A small network was shown many inputs. Here are its activations along a few directions, one row for each input.
Each table varies a few parts of the input and shows all the possible inputs, shuffled.
Descriptions start from the smaller parts, as in this example, which fits no table here: one of 8 places around a ring, together with either a single point or one of 9 places around a ring or (one of 3 separate values, together with one of 6 places along a line).
Shared parts are said once, and a part with two or three values counts as separate values.
In the rows, 128 means zero.

Other details of the inputs vary at random and push rows far along two fixed directions, the same in every table; ignore that.

Table:
x1: [124  90  52 105 146  88 151  89  97 135 133 101 106 113 176]
x2: [180 127 212 129 196 139 137  86 125 159  74 110 146 156  92]
x3: [136 156 211 152  99 163 108 147 180 124 116 144 144 131  95]
x4: [ 87 114 116 135  74 125 140 160 129 102 136 160 111 120 106]
x5: [203 146 140 138 193 145 133  95 126 157  97  80 135 142 127]
x6: [ 73 116 135 124  75 121 138 159 146 109 133 152 119 112 129]
x7: [123  83  57 103 159  96 138  92  76 150 152 121 113 129 175]
x8: [152 131  40  59 145  98 123 113  72 138 169  95 116 117 146]
x9: [127  93  47 108 141  87 159  93  94 132 129  97 108 112 170]
x10: [ 74 119 130 128  73 127 139 158 139 109 133 156 120 113 123]
x11: [130 168 203 157 117 156  88 169 160 123 117 153 150 144  84]
x12: [ 92 141 136 140  66 149  99 165 149  84 163 150 127 114 133]
x13: [148 119  37 127 147 111 126 104  99 127 156  89 111 112 179]
x14: [ 70 102 148 123  85 123 112 152 130 117 157 167 114 114 128]
x15: [143 109  45  62 161  93 117 112  81 149 180 104 126 119 146]
x16: [210 185 193 154 217 163 132  94 135 151  78  78 160 166  94]
x17: [151 156 231 136 139 157 154 138 163 130  67 142 146 157  68]
x18: [ 80 148 127 143  75 144  92 168 151  90 156 159 125 119 125]
x19: [ 79 152 135 153  78 137  85 177 142  90 168 148 130 124 121]
x20: [121  92  47 101 151  94 157  97  95 143 135 111 115 126 183]
x21: [ 79 113 134 114  80 118 131 155 148 103 139 164 110 120 135]
x22: [ 83 143 129 140  74 144  89 169 151 100 156 162 119 117 124]
x23: [177 135 125 137 153 134 125 100 129 151 134 115 140 121 140]
x24: [ 80 108 118 137  66 127 134 152 128  98 130 156 120 112 106]
x25: [120  89  57 110 154  89 151  97  93 149 147  99 103 111 174]
x26: [ 78 112 126 123  68 123 135 148 136  98 128 159 121 114 123]
x27: [190 150 169 138 168 157 121 115 137 146 107 118 149 135 116]
x28: [199 154 144 148 185 140 141  82 129 150 111  72 147 141 130]
x29: [144 151 229 158 135 165 153 142 157 137  66 133 153 147  52]
x30: [175 172 249 155 129 174 114 136 184 139  87 142 164 147  75]
x31: [148 123  35 123 158 111 116 103  89 142 165 113 116 113 174]
x32: [ 69 113 141 121  78 123 131 156 150 111 137 157 118 112 135]
x33: [ 82 142 133 149  77 134  81 180 145 104 161 156 121 120 119]
x34: [158 115  37 121 145 110 122 105  96 137 157 102 111 111 179]
x35: [ 82 116 128 116  76 117 139 158 145 101 135 159 111 120 129]
x36: [199 156 142 147 211 135 117 103 111 167 109  94 150 147 117]
x37: [175 143 187 129 183 148 169 104 133 157  58 113 159 165  96]
x38: [118 126 211 125 123 141 120 142 146 125 116 164 128 145  93]
x39: [141 105 131 116 159 111 145  95 117 142 108 109 124 130 135]
x40: [138 108 127 112 165 118 151 104 115 151 110 119 134 143 141]
x41: [136 129  33 140 160  98 112 114  90 133 162  86 113 121 168]
x42: [200 160 134 139 201 141 125  96 120 160  98  95 142 149 121]
x43: [ 74 111 127 115  76 124 139 157 142 107 130 164 129 126 135]
x44: [173 124 128 137 182 134 171  97 105 159  78 101 146 153 105]
x45: [ 91 136 134 145  60 138 103 156 161  96 162 152 127 109 133]
x46: [ 78 106 139 114  83 117 126 155 142 107 147 166 109 120 131]
Description of these inputs: either one of 2 separate values or (one of 4 places along a line, together with one of 5 places along a line) or (one of 4 separate values, together with one of 6 places along a line).
Q: Which other rows does x29 become when the choice among 4 separate values takes its other values? List them by row number.
A: x4, x24, x44
Q: Which other rows does x42 become when the place on the line of 5 takes its other values? List them by row number.
A: x16, x18, x22, x31
Q: Which other rows does x12 become when the place on the line of 5 takes its other values? List them by row number.
A: x5, x13, x27, x34
Q: Which other rows does x32 become when the choice among 4 separate values takes its other values? List them by row number.
A: x1, x20, x21

Table:
x47: [161 138 237  74 158 159 105 127 128 138 102 166 162 164  65]
x48: [179 159  59 133 205 119 134  96  86 152 122  65 134 142 142]
x49: [173 116  22 131 176  95 129  70  96 148 161  68  98 112 203]
x50: [130 122 223 125 139 137 185 131 149 140  38 138 136 155  64]
x51: [ 86 102 103  46 100 104  93 157 121 138 189 176 128 115 158]
x52: [ 80 127  57 130  30 132 106 171 135  82 190 161 108  83 156]
x53: [ 23  71 110 128  32 111 160 143 147  88 150 178 111 104 177]
x54: [183 125  70 160 208 121 124  85  89 165 132  79 124 138 161]
x55: [ 21  69 102 122  34 105 154 152 140  89 142 172 103  95 149]
x56: [179 123   6 139 164 103 139  85  74 153 154  75 124 111 163]
x57: [101 127 226  82 122 128  93 159 135 134 152 162 134 135  72]
x58: [129 120 230 132 134 143 181 120 156 135  40 129 141 149  74]
x59: [131 122 225 123 148 138 191 135 152 141  41 156 140 166  64]
x60: [176 143  71 148 216 114 121  85  92 159 127  76 123 140 165]
x61: [173 158 213 181 146 163 107 124 161 145  97 135 157 140  89]
x62: [100 130 133 156  60 148  95 160 161  98 162 169 113 100 146]
x63: [ 80 141 143 144  76 131  80 171 159  86 164 153 118 117 142]
x64: [189 153  67 122 196 111 136  93  97 141 126  51 130 137 149]
x65: [ 90 133  64 143  82 132 103 165 112 104 176 140 123 115 136]
x66: [175 182 200 141 135 166 125 132 169 125  97 109 153 143  84]
Q: What do these inputs look like to the network?
A: either one of 3 separate values or one of 5 places along a line or (one of 2 separate values, together with one of 6 places around a ring)
Q: Start at x53 and move only the place on the line of 5, one step at a time. The first step leads to x55. Which rows follow, in order?
A: x58, x50, x59
Q: Which other rows does x65 become when the place on the ring of 6 takes its other values? List them by row number.
A: x48, x52, x56, x64, x66
